These are the activations of a small neural network, seen along a few directions. Each row is one input.
Each table varies a few parts of the input and shows all the possible inputs, shuffled.
A made-up example of a description, with smaller parts first: one of 4 places along a line, together with either a single point or one of 9 places along a line or (one of 3 separate values, together with one of 5 places around a ring).
Shared parts are said once, and a part with two or three values counts as separate values.
(in the rows, 128 means zero)

Other details of the inputs vary at random and push rows far along two fixed directions, the same in every table; ignore that.

Table:
r1: [181 180 145  58  98 109 125 119 110 147 125 152 147]
r2: [178 153 151  48 103 134 107 153 152  66  72 149 175]
r3: [147 140 126 121 132 119 143 112 103 139 159 142 105]
r4: [124  81 138 121 138 153 125 183 212  31  54 118 163]
r5: [ 90 130 127 176 150 104 158 109  99 165 173 104  99]
r6: [ 68  75 125 126  93 149  88  92 141 227 137  60 149]
r7: [ 89 135 118 181 146 114 142 112  99 175 155 114 105]
r8: [129 175 131 131 123  95 143  95  62 198 167 128 108]
r9: [147 146 136 103 120 123 129 128 137 133 119 142 141]
r10: [139 146 119 113 125 114 125 104 109 172 146 130 127]
r11: [192 174 138  64 103 125 121 118 115 140 132 169 138]
r12: [ 69  60 112 186 164 146 133 152 188  84 100  93 128]
r13: [136 159 135 129 126 120 146 116 102 146 159 135 118]
r14: [136 173 138 139 131  96 160 107  58 175 187 135  92]
r15: [142 145 125 129 116 120 118 119  92 145 146 142 111]
r16: [ 98  94 117 176 138 141 121 147 133  99 130 119 112]
r17: [ 99  94 123 173 139 133 131 152 128  93 127 110 112]
r18: [188 179 146  71 104 120 140 124 111 131 141 163 132]
r19: [148 142 121 122 129 129 135 108 108 143 161 151 108]
r20: [ 25  83  98 245 172 125 147 111 136 181 152  68 106]
r21: [199 135 140  47 106 153  96 152 168  56  75 177 165]
r22: [ 96  98 109 172 150 142 138 127 152 132 134 113 118]
r23: [187 167 141  66  95 114 108 123  88 124 122 157 131]
r24: [132  65 121 103 134 171  86 174 222  21  32 129 181]
r25: [ 61  70 120 202 165 151 134 163 177  78  95 100 129]
Description of these inputs: either a single point or (one of 4 places along a line, together with either a single point or one of 5 places along a line).
- A walk changes only the place on the line of 4. It starts at r5 and steps to r13. List the rest of the walk in order. => r20, r2
- A walk changes only the place on the line of 5. It starts at r24 and steps to r10. List the rest of the walk in order. => r1, r2, r8

Table:
r26: [152 144 136  92 107 126 118 127 126 138 119 137 142]
r27: [140 136 133 123 134 126 137 141 134 101 117 138 128]
r28: [136 137 127 128 135 123 136 134 130 109 122 133 128]
r29: [138 143 131 114 123 125 129 118 122 143 134 134 130]
r30: [106 108 119 157 144 131 130 135 143 112 120 119 126]
r31: [136 130 128 126 126 132 125 126 121 125 130 135 122]
r32: [162 187 133 108 112  97 143  88  51 197 193 152  98]
r33: [105 111 123 161 143 130 135 136 136 121 130 117 120]
r34: [ 96 100 122 153 141 138 127 132 155 121 116 109 134]
r35: [116 127 127 131 121 124 126 119 123 158 133 116 128]
r36: [152 142 137 109 125 125 131 138 129 101 117 145 133]
r37: [133 136 130 130 127 124 133 127 117 130 141 133 120]
r38: [101 105 123 163 147 132 136 143 147 109 121 115 124]
r39: [ 99  97 118 159 140 141 123 138 147 111 118 112 126]
r40: [131 137 128 120 127 127 132 117 119 145 138 131 127]
r41: [134 130 127 128 129 128 127 131 127 118 127 136 128]
r42: [104 103 119 155 139 136 123 134 140 118 120 117 125]
r43: [107 102 121 152 138 140 125 142 148 105 116 117 129]
r44: [151 142 133  97 110 125 118 121 120 142 133 138 132]
r45: [205 197 146  46  95 115 128 109  90 150 147 172 135]
r46: [137 178 127 139 125  93 155  86  51 208 204 138  87]
r47: [102 101 118 150 136 136 125 127 146 131 126 111 129]
r48: [139 138 129 109 114 123 123 114 114 151 143 130 125]
r49: [163 145 134  87 112 131 118 125 129 126 123 149 139]
r50: [130 133 126 136 130 126 131 121 112 138 142 131 116]
r51: [109 137 115 156 134 113 143  89  88 202 181 118  99]
r52: [108 103 123 153 140 138 128 143 149 103 116 118 129]
r53: [105 100 119 146 133 135 120 125 143 136 123 111 128]
r54: [107 102 118 152 141 137 121 139 147 108 113 120 130]
r55: [ 95 103 125 150 138 134 124 134 147 129 113 104 139]
r56: [ 99  99 119 161 141 138 127 139 146 112 121 114 125]
r57: [114 133 131 133 126 122 129 117 119 154 136 115 128]
r58: [103 102 119 146 132 134 121 125 141 136 126 107 128]
r59: [131 135 125 132 126 127 129 120 110 140 145 130 116]
r60: [102 112 124 146 130 133 124 132 149 131 113 110 140]
r61: [106 100 117 150 140 139 119 138 146 110 112 120 130]
r62: [106 111 122 160 144 130 135 133 135 121 128 119 119]
r63: [127 126 125 128 127 128 125 119 127 146 137 127 127]
r64: [144 149 136 119 129 118 142 133 116 120 134 140 122]
r65: [130 132 132 133 132 124 137 135 128 114 129 132 124]
r66: [131 148 135 119 118 118 129 115 111 159 138 125 130]
r67: [ 95  94 121 149 136 137 122 132 151 131 111 103 137]
r68: [142 135 131 120 127 130 129 132 123 116 127 140 126]
r69: [122 138 132 125 125 120 129 118 113 155 139 117 131]
r70: [115 127 128 130 122 123 127 116 119 158 137 114 126]
r71: [161 119 147  88 121 147 118 177 182  28  61 149 162]
r72: [163 151 140  96 122 124 133 141 128  94 112 150 136]
r73: [139 139 134 106 115 122 123 118 113 150 133 124 134]
r74: [131 132 125 120 121 127 129 116 120 146 142 129 125]
r75: [107 110 119 158 146 129 133 136 143 110 119 119 126]
r76: [129 126 128 133 130 127 128 133 127 118 127 132 127]
r77: [132 130 130 132 135 127 136 136 130 112 125 133 124]
r78: [235 165 164   5  88 147 103 175 158  17  58 191 177]
r79: [127 135 129 123 126 127 131 120 125 141 137 128 128]
r80: [149 135 130  98 114 130 114 126 131 132 120 138 137]
- What do these inputs look like to the network? => one of 5 places along a line, together with either one of 5 places around a ring or one of 6 places along a line
- The inputs of r68 and r37 match in every part but the place on the line of 5. If r27 is changed in the same way as r68 into r37, which row does it become? => r71
- Change only the place on the line of 5 in r56. List by row number the other rows that result. => r32, r43, r50, r54
- Change only the place on the line of 5 in r53. List by row number the other rows that result. => r44, r48, r58, r80
